These are the activations of a small network on made-up records, seen along a few directions, one row for each record.
After each row come some of the record's fields: Lupa, Dibe, Lamos, Mobu.
Not every record has every field; a missing one is left out.
Other fields move the rows too, some of them a lot.
In the rows, 500 means zero.
Strong random noise was added to every row along 3 fixed directions; ignore it. To show where, here is one row again and again, with new noise each time:
[524 651 430 452 441 596 499 531 451 516 478 614 427 534 625 458 493 562
 602 528 473 595 429]
[555 812 482 441 366 650 636 425 203 527 488 543 272 478 417 378 438 516
 646 338 389 487 671]
[432 545 455 449 417 513 507 479 423 567 444 645 396 446 626 503 433 522
 565 566 499 550 497]
[516 737 402 466 438 644 488 508 416 541 452 687 324 560 618 428 496 561
 620 530 469 624 451]
[577 670 427 448 458 622 496 571 486 478 508 569 490 573 632 448 527 585
 615 510 463 610 376]

[367 195 625 425 541 327 457 503 502 490 522 424 629 313 546 566 486 545
 349 613 646 354 534]	Lupa=y2, Dibe=b2, Lamos=n1, Mobu=p6
[529 771 700 425 566 669 625 351 271 565 561 550 389 390 253 422 544 455
 433 387 505 302 631]	Lupa=y2, Dibe=b1, Lamos=n3, Mobu=p2
[645 685 400 566 521 570 445 596 552 400 470 518 442 715 541 459 564 575
 619 477 486 670 390]	Lupa=y2, Dibe=b2, Lamos=n2, Mobu=p4
[492 437 460 439 455 522 412 590 544 567 512 657 497 485 609 531 458 530
 575 572 457 523 395]	Lupa=y1, Dibe=b1, Lamos=n1, Mobu=p4
[566 715 562 390 570 549 658 462 336 340 595 345 482 530 315 437 581 614
 494 321 492 389 645]	Lupa=y2, Dibe=b2, Mobu=p2
[597 510 617 355 567 609 497 565 546 441 656 420 686 501 502 472 528 657
 509 534 518 338 270]	Lupa=y3, Dibe=b2, Lamos=n1, Mobu=p2
[365 681 409 539 533 499 495 377 359 502 368 700 109 537 483 467 542 550
 494 590 608 588 646]	Lupa=y2, Dibe=b2, Lamos=n2, Mobu=p2
[384 647 516 631 601 625 483 407 510 670 413 657 224 531 386 473 569 354
 375 520 605 554 634]	Lupa=y2, Dibe=b1, Lamos=n2, Mobu=p6
[385 457 430 554 526 467 503 510 469 322 408 417 479 561 538 500 515 505
 510 508 558 598 620]	Lupa=y1, Dibe=b1, Mobu=p6
[500 753 481 536 574 617 560 472 453 473 488 549 377 582 398 394 607 530
 515 405 481 544 568]	Lupa=y2, Dibe=b1, Mobu=p2
[480 599 404 581 508 546 503 496 447 444 490 531 376 581 486 475 605 508
 509 541 513 604 539]	Lupa=y1, Dibe=b1, Lamos=n1, Mobu=p2
[373 268 563 448 567 356 421 520 577 492 490 565 584 410 602 602 537 566
 381 728 691 413 375]	Lupa=y2, Dibe=b2, Lamos=n1, Mobu=p2
[433 708 383 536 390 472 467 361 288 597 349 715 103 514 506 465 421 418
 532 546 477 565 717]	Lupa=y3, Dibe=b2, Lamos=n3, Mobu=p4
[646 568 475 471 527 639 445 628 651 485 646 446 726 616 619 442 586 616
 569 532 477 508 261]	Lupa=y3, Dibe=b1, Lamos=n1, Mobu=p2
[389 452 422 573 460 357 485 465 510 502 348 589 372 505 509 513 449 449
 509 554 515 620 622]	Lupa=y2, Dibe=b1, Mobu=p4
[518 435 561 557 577 533 469 553 667 489 497 469 499 557 459 559 587 410
 369 465 519 529 454]	Lupa=y1, Dibe=b2, Lamos=n2, Mobu=p6
[362 248 577 537 475 379 500 459 574 662 427 527 538 426 445 596 382 357
 385 519 539 467 614]	Lupa=y2, Dibe=b1, Mobu=p6
[477 525 567 466 444 499 466 462 411 609 514 613 412 407 479 505 388 524
 521 486 465 421 544]	Lupa=y2, Dibe=b2, Lamos=n1, Mobu=p4
[406 365 344 628 419 281 504 489 523 456 391 461 438 507 509 554 388 401
 514 522 458 602 700]	Lupa=y3, Dibe=b1, Mobu=p4
[384 342 356 619 410 308 494 499 525 408 401 482 443 540 531 571 430 431
 540 513 459 650 621]	Lupa=y1, Dibe=b1, Mobu=p4
[451 458 527 449 557 478 485 451 507 531 538 551 484 415 550 548 503 565
 405 593 537 407 480]	Lupa=y3, Dibe=b2, Lamos=n1, Mobu=p2
[449 373 524 458 418 443 524 540 450 514 549 419 582 384 501 563 414 473
 536 490 472 426 558]	Lupa=y1, Dibe=b1, Lamos=n1, Mobu=p2
[645 648 492 499 540 632 384 640 612 491 571 553 603 620 583 484 534 596
 581 493 458 561 277]	Lupa=y2, Dibe=b2, Lamos=n1, Mobu=p4
[646 801 602 419 520 646 647 460 250 399 590 412 431 501 249 335 623 576
 483 353 487 384 614]	Lupa=y2, Dibe=b1, Lamos=n3, Mobu=p2
[554 448 413 510 619 431 461 609 652 272 561 382 679 638 664 549 688 557
 427 569 606 620 255]	Lupa=y1, Dibe=b2, Lamos=n3, Mobu=p2
[404 658 374 622 492 525 512 457 415 450 366 636 241 511 497 463 598 480
 460 546 542 598 619]	Lupa=y1, Dibe=b1, Lamos=n1, Mobu=p2
[575 593 554 481 474 526 507 483 435 552 480 536 457 453 375 464 517 406
 503 454 489 467 550]	Lupa=y2, Dibe=b1, Lamos=n3, Mobu=p4
[485 689 365 647 481 606 481 431 452 575 391 576 287 543 423 357 518 375
 566 439 479 580 545]	Lupa=y3, Dibe=b1, Lamos=n1, Mobu=p2
[785 504 565 460 463 531 529 652 522 364 675 212 799 590 395 440 553 589
 586 323 391 451 357]	Lupa=y2, Dibe=b2, Lamos=n1, Mobu=p4
[204 418 367 584 461 341 552 396 393 547 356 629 248 424 549 582 418 396
 495 548 540 558 773]	Lupa=y1, Dibe=b1, Mobu=p2
[395 533 426 596 495 507 546 478 429 497 358 401 330 596 425 522 521 438
 456 419 423 630 653]	Lupa=y1, Dibe=b2, Mobu=p6
[440 408 640 393 376 491 503 406 441 688 462 657 533 283 484 542 297 413
 517 515 508 279 517]	Lupa=y3, Dibe=b1, Lamos=n3, Mobu=p4
[265 312 385 584 554 362 349 474 648 480 404 670 421 458 643 639 563 396
 400 753 670 610 476]	Lupa=y1, Dibe=b1, Lamos=n1, Mobu=p2
[274 229 562 511 390 348 408 448 516 666 443 725 433 356 646 599 319 430
 487 676 510 442 483]	Lupa=y1, Dibe=b1, Lamos=n1, Mobu=p4
[498 492 458 443 536 476 615 543 476 324 583 362 592 537 474 531 560 599
 498 455 475 511 564]	Lupa=y1, Dibe=b1, Mobu=p2
[454 281 621 530 532 305 597 443 505 447 505 313 642 313 385 583 571 399
 315 516 549 306 650]	Lupa=y3, Dibe=b1, Lamos=n1, Mobu=p2
[595 555 572 398 371 452 611 426 240 480 544 399 449 423 345 453 394 516
 563 357 446 398 645]	Lupa=y2, Dibe=b2, Lamos=n3, Mobu=p4
[467 423 502 527 545 393 514 476 473 456 507 415 511 429 453 540 561 502
 402 510 585 457 556]	Lupa=y2, Dibe=b2, Lamos=n1, Mobu=p2
[673 488 574 549 431 571 515 554 542 559 624 337 735 526 452 460 400 412
 614 321 359 405 423]	Lupa=y3, Dibe=b1, Lamos=n1, Mobu=p4
[319 421 588 400 455 411 523 380 336 632 507 610 358 289 483 523 390 539
 448 571 580 327 623]	Lupa=y2, Dibe=b2, Lamos=n1, Mobu=p2
[715 448 337 563 553 567 402 742 760 255 494 334 730 757 660 478 644 614
 552 407 445 722 280]	Lupa=y1, Dibe=b2, Mobu=p6

Here are new rows. What are their fields?
[623 424 547 505 494 491 470 566 567 514 592 369 732 491 520 531 448 503
 540 389 414 477 376]	Lupa=y2, Dibe=b2, Lamos=n1, Mobu=p4
[547 508 500 511 674 572 428 627 766 452 537 545 663 611 651 516 677 609
 469 631 586 613 223]	Lupa=y2, Dibe=b1, Lamos=n2, Mobu=p2
[431 354 637 446 549 485 394 528 599 674 491 669 551 443 555 570 455 452
 333 638 623 422 351]	Lupa=y2, Dibe=b2, Lamos=n3, Mobu=p6
[474 301 392 536 380 258 541 593 573 320 449 325 583 502 621 609 442 556
 546 505 511 625 506]	Lupa=y1, Dibe=b2, Lamos=n2, Mobu=p4
[393 581 607 451 486 479 606 331 220 563 510 501 320 319 329 505 433 509
 433 422 501 325 760]	Lupa=y2, Dibe=b2, Lamos=n1, Mobu=p2
[469 467 474 539 521 449 550 452 471 461 470 471 446 505 460 520 547 513
 494 525 567 536 591]	Lupa=y2, Dibe=b1, Lamos=n2, Mobu=p2
[775 625 437 474 519 734 388 785 720 400 654 471 779 744 644 456 603 617
 683 481 387 620 111]	Lupa=y1, Dibe=b1, Lamos=n1, Mobu=p4
[541 555 478 557 461 570 414 518 581 633 494 605 472 513 555 447 457 427
 589 488 393 536 428]	Lupa=y3, Dibe=b1, Lamos=n1, Mobu=p4
[384 499 380 529 578 569 339 506 708 572 425 801 405 583 741 539 517 561
 528 768 619 615 303]	Lupa=y3, Dibe=b1, Lamos=n2, Mobu=p2
[382 392 437 497 592 411 458 546 670 361 499 477 591 563 640 588 611 566
 448 608 555 625 410]	Lupa=y1, Dibe=b1, Mobu=p2
[511 393 452 503 508 471 375 566 680 616 497 671 614 516 747 518 445 473
 508 647 475 587 290]	Lupa=y3, Dibe=b1, Lamos=n3, Mobu=p4
[263 321 464 504 582 304 539 466 547 422 421 480 463 414 541 598 541 450
 405 580 549 544 612]	Lupa=y1, Dibe=b1, Mobu=p2
[556 585 535 614 626 706 466 567 634 497 562 458 539 631 438 456 696 455
 360 469 510 569 360]	Lupa=y1, Dibe=b1, Lamos=n1, Mobu=p6
[571 411 642 469 501 432 637 528 476 464 621 218 785 391 437 515 549 480
 474 374 434 306 566]	Lupa=y3, Dibe=b1, Lamos=n1, Mobu=p2
[587 323 623 486 415 324 685 550 468 405 593 104 834 375 329 522 403 434
 542 200 356 357 667]	Lupa=y2, Dibe=b1, Mobu=p4
[385 648 490 565 476 563 504 360 357 625 386 713 194 457 419 411 498 437
 477 585 536 446 626]	Lupa=y3, Dibe=b1, Lamos=n1, Mobu=p2
[609 724 470 635 414 630 504 421 345 617 486 549 290 570 298 385 470 368
 617 332 369 544 653]	Lupa=y2, Dibe=b1, Lamos=n1, Mobu=p4
[340 504 473 472 525 494 522 457 492 473 422 609 348 442 555 542 527 552
 497 612 557 563 549]	Lupa=y1, Dibe=b1, Lamos=n2, Mobu=p2
[543 658 459 581 454 675 403 458 494 697 479 724 361 554 517 445 409 457
 601 487 419 596 458]	Lupa=y2, Dibe=b1, Lamos=n1, Mobu=p4
[447 191 532 515 535 317 524 541 583 343 559 272 760 436 535 635 567 507
 395 596 552 502 467]	Lupa=y1, Dibe=b1, Lamos=n1, Mobu=p2
